These are the activations of a small neural network, seen along a few directions. Each row is one input.
In each table, some parts of the input vary, and every possible input appears once, in random order.
A made-up example of a description, with smaller parts first: one of 4 places along a line, together with either a single point or one of 11 places around a ring or (one of 3 separate values, together with one of 8 places around a ring).
Shared parts are said once, and a part with two or three values counts as separate values.

Other details of the inputs shift rows strongly along two fixed directions, in all tables alike. That doesn't count.

A family of inputs:
r1: [-10  -7 -11  13  12  -3  15 -18 -38  27 -17   4  11  13  11  -3]
r2: [ 25  -8  -2  -6   3 -22 -16   5 -12  -8 -17   3  -5  -2  22  -4]
r3: [-25   5   0   1  -9  29   4   3   8   5   8  -2   4  -3 -21   3]
r4: [ 22  -5   2 -13   0 -21 -13   1 -12  -9 -16   6 -10  -6  23  -5]
r5: [-25   9   0  -4  -7  27  11  -5   7   6  15  -7   0  -4 -14   6]
r6: [-20  -3 -12   5  27  -9  15 -22 -41  25   2   1  11  12   8  -4]
r7: [ 21  -6  -1  -2  17 -31 -22   4  -1 -11  -3   9   1   5  12   3]
r8: [-20  -6  -6  11  24 -18  11 -20 -32  24   1   6  15  21   4  -4]
r9: [ 25  -6  -2  -3  10 -25 -20   8 -10  -9 -13   0   0  -2  16  -5]
r10: [-15   2   2  13 -15  17  19   0  20   7   6   3   5   5 -21   9]
r11: [-23  11   0   0 -10  27  20  -7   5  11  11  -5  -3  -2 -18   2]
r12: [ 22   5   4  -4  -9   3  -7  19  38 -26  15 -15  -6 -15  -4   2]
r13: [-21   7  -1   4  -8  31   4   1  10   5   8  -2   4  -3 -20   5]
r14: [-17  -6  -4  12  18 -19  16 -20 -34  27  -5   3  16  22   7  -3]
r15: [-24   7   6   6 -13  19  17  -5  13   9  10   2   1   7 -21   3]
r16: [-20  -1  -3  -3   9  -2  12 -21 -44  26 -13   9   2  11   6  -6]
r17: [ 22   1   7   5  -9  -4 -13  22  43 -25   9  -5   0  -5 -13   8]
r18: [-21   6   5   3 -10  21   4   1  17   3  12   3   3   3 -21  11]
r19: [-17 -10  -8   6  11  -7  20 -20 -45  28 -13   2   9  15  12  -7]
r20: [-23  -2  -3  -7  11   0   4 -18 -39  21  -7   6   4   8   8  -3]
r21: [ 20   0   6  -1 -11   2 -12  24  36 -27  10 -13  -3 -13 -10  -2]
r22: [ 21   2   6  -2  -9   4  -9  21  37 -27  12 -15  -5 -15  -6  -1]
r23: [ 23   0  -1 -15   2 -19  -9  -4  -9  -8 -10   4 -13  -8  27  -1]
r24: [ 25  -4  -2 -13   4 -21  -7  -3 -10  -8  -8  -1  -9  -4  29  -1]
r25: [ 28  -3  -3   1  12 -22 -20   5  -8  -9 -14   1   1  -3  16  -3]
r26: [ 22  -1   7   2 -17   0  -9  20  43 -24   6  -2  -5  -5  -7  10]
r27: [ 23  -4  -6  -1  18 -21 -25   6  -6 -13  -7   4   0  -4  14  -3]
r28: [-17   7   5   7 -13  20  11   0  16   6   7   5   1   5 -25   9]
r29: [-18   2  -2  11 -14  26  19   3   9  10   2  -2   5  -2 -21  -1]
r30: [ 23  -7   4  -7   2 -31 -11  -1  -3  -9  -9   5  -5   6  26   0]
r31: [ 22  -3   6  -9  -1 -29 -12  -2  -2  -9 -11  10  -9   2  24   0]
r32: [ 16   8  10 -13 -18  12 -12  16  34 -25   7  -5 -17 -18  -6   0]
r33: [ 24  -7   0 -10   4 -21  -9  -1 -12  -8 -11  -1  -9  -4  29  -5]
r34: [-21   6   0   5 -12  28  12   2   6   9   4   0   2  -1 -24  -1]
r35: [ 19   9   6  -5 -16  14 -18  18  34 -25   1   0 -13 -16 -10   3]
r36: [-21   0  -6  15   3  20   9   7  10   5  14  -6  13   1 -27  -2]
r37: [-23   0   1  -4  10  -7   4 -21 -31  21  -4  10   5  15   9   2]
r38: [-21   3  -1   7 -12  26  26  -4   7  11   8  -6   2  -3 -15  -2]
r39: [ 19  -7  -2  -8  16 -25 -21   6  -9 -13  -3   2  -2  -3  15  -7]
r40: [-23   1  -4  12   5  21  17   0   8   7  19 -10  10   0 -21  -3]
r41: [-26   6   2  -2  -8  28  10  -3   7   6  13  -6   1  -4 -16   2]
r42: [ 27  -2  -2  -5   2 -17 -16   1  -9  -7 -20   9  -8  -6  22  -2]
Each input here is: one of 6 places along a line, together with either one of 2 separate values or one of 5 places along a line.
Question: Changing only the place on the line of 6 turns r11 into r12. The same change can be made to r28. Which row results?
Answer: r17
Question: A walk changes only the place on the line of 6. It starts at r27 and steps to r25. List the rest of the walk in order.
Answer: r1, r42, r35, r13
Question: Change only the place on the line of 6 in r21. List by row number the other rows that result.
Answer: r4, r16, r19, r20, r39
Question: Change only the choice among 2 separate values in r17. List by row number the other rows that result.
Answer: r14

A family of inputs:
r43: [ -4   5   1  -1 -10  15   6  -1   9   1   3  -5  -2  -3  -3   5]
r44: [  7  -4   0 -10   2 -11   1  -7 -23   4 -11   1  -9  -2  20  -7]
r45: [  3   1   0 -10   7 -12  -9 -12 -19   4 -10  14  -6   3  15   4]
r46: [  3   4  -1 -11  13 -13 -12  -9 -22   3  -7   9  -4   1  11   0]
r47: [-12   5  -6   1   6  15  -2   2   4   0  13  -7   5  -7  -9  -1]
r48: [ -7  -2   0   9 -11   9  13   2   4   6  -4  -1   4   1 -11  -5]
r49: [  2  -4   2 -11   6 -17  -3 -11 -18   3  -6   7  -6   4  19   0]
r50: [-5  1 -1 12 -3  5 12 -2 13  4  6  0  6  6 -7  5]
r51: [-12   4   3  -3  -2   8   6   1   8  -2  12  -6  -1  -2 -11  -1]
r52: [-14   6   6  -4  -4  12  -2   3   6  -1   7   0  -1  -3 -14  -1]
r53: [ 55   2  10 -13 -19 -15 -37  34  53 -49  -2  -3 -18 -21   9   8]
r54: [ -2  -3  -2 -10  16 -11 -19  -2 -25   1  -6   5   1  -2  11  -6]
r55: [ -9  -2   2   9 -11   7  10   3   6   6  -2  -2   6   6 -10   2]
r56: [ 1  0 -3 11 -7 10 17  1  9  4  0 -5  3 -2 -5 -1]
r57: [ 58   2   9 -13 -20 -13 -33  33  52 -49  -4  -2 -21 -26   9   2]
r58: [-10   9   0  -1   0  11   3  -2   7   1  11  -4   0  -3 -10   1]
r59: [ -8   1  -1  11  -3   7  10  -1   9   6   4   5   4   6 -11   7]
r60: [  6   1  -1 -10   3  -9  -8  -9 -22   5 -14   8  -6   2  17   3]
r61: [  1   0  -7  -9  19  -9 -17  -4 -25   2  -5   6   0  -3  11  -2]
r62: [ -6  -5  -4  10   7   5   5   6   7  -2  13 -10  10   2 -12  -3]
r63: [  9  -1  -2   1  15 -21  -8  -5 -17   4  -8   8   2   7   9   0]
r64: [-11  -4  -1  10   6   8  -2   7   5   1   6  -5  10   2 -16  -3]
r65: [ 14  -9  -3   0   4 -20   6  -5 -17   5 -13   1  -1   2  18  -7]
r66: [ 11  -9  -1   0   4 -22   3  -5 -16   5 -11   0   3   7  19  -1]
r67: [-11  -2   3   9  -7   5   8   1  10   5   3   4   5   8 -12   2]
r68: [  1  -4  -6 -10  18 -14 -11  -3 -23   0  -1  -1   1  -2  15  -6]
r69: [ -4  -1  -6  13   8   8   2   4   8  -1  11  -9  11   1 -11   0]
r70: [ -6  -1  -5  11   8  10  -1   6   6  -1   8  -4   9   0 -15   2]
r71: [  9   1  -3  -8   4  -8  -1 -10 -21   5 -14   3  -9  -3  21  -5]
r72: [ -8   0   4   8  -2   4   3   5   9   2   6  -1   6   5 -16  -1]
r73: [  2  -2   3 -11   0 -10  -9  -7 -23   4 -15   7  -5   3  17  -1]
r74: [ -6   6  -2  -2 -10  19   8  -2   1   4  -2   0  -6  -5  -8   0]
r75: [-15   3   6  -3 -10  13   2  -1   7   1   4   5  -2   1 -10   3]
r76: [ -7   1   4  -3 -12  12   9   1   8   0   5  -7  -3  -2  -3   2]
r77: [-6 -3  1  8 -5  2 15  1 13  2  8 -2  5  7 -8  2]
r78: [-10   5   1   0  -6  13   6  -6  10   2   8   1  -2   0  -5   5]
r79: [ -5   3  -1  12   3   4   9   0   9   4  10  -5   7   5 -12   1]
r80: [-11   3   3  -2 -13  18   8   0   0   4  -2   0  -5  -3  -8  -5]
r81: [ -6  -1   1   8   0   1  11   3  10   1  11  -7   7   5 -13  -1]
r82: [ 13  -4  -3   3   6 -18   1  -7 -15   6 -13   2   3   6  19   1]
Question: Describe the family of inputs behind these rows.
Answer: one of 2 separate values, together with one of 4 places along a line, together with one of 5 places along a line
Question: Changing only the choice among 2 separate values turns r63 into r46. The same change can be made to r65. Which row results?
Answer: r44
Question: Changing only the choice among 2 separate values turns r61 into r70. The same change can be made to r58. Which row results?
Answer: r79
Question: Change only the choice among 2 separate values in r55. List by row number the other rows that result.
Answer: r73
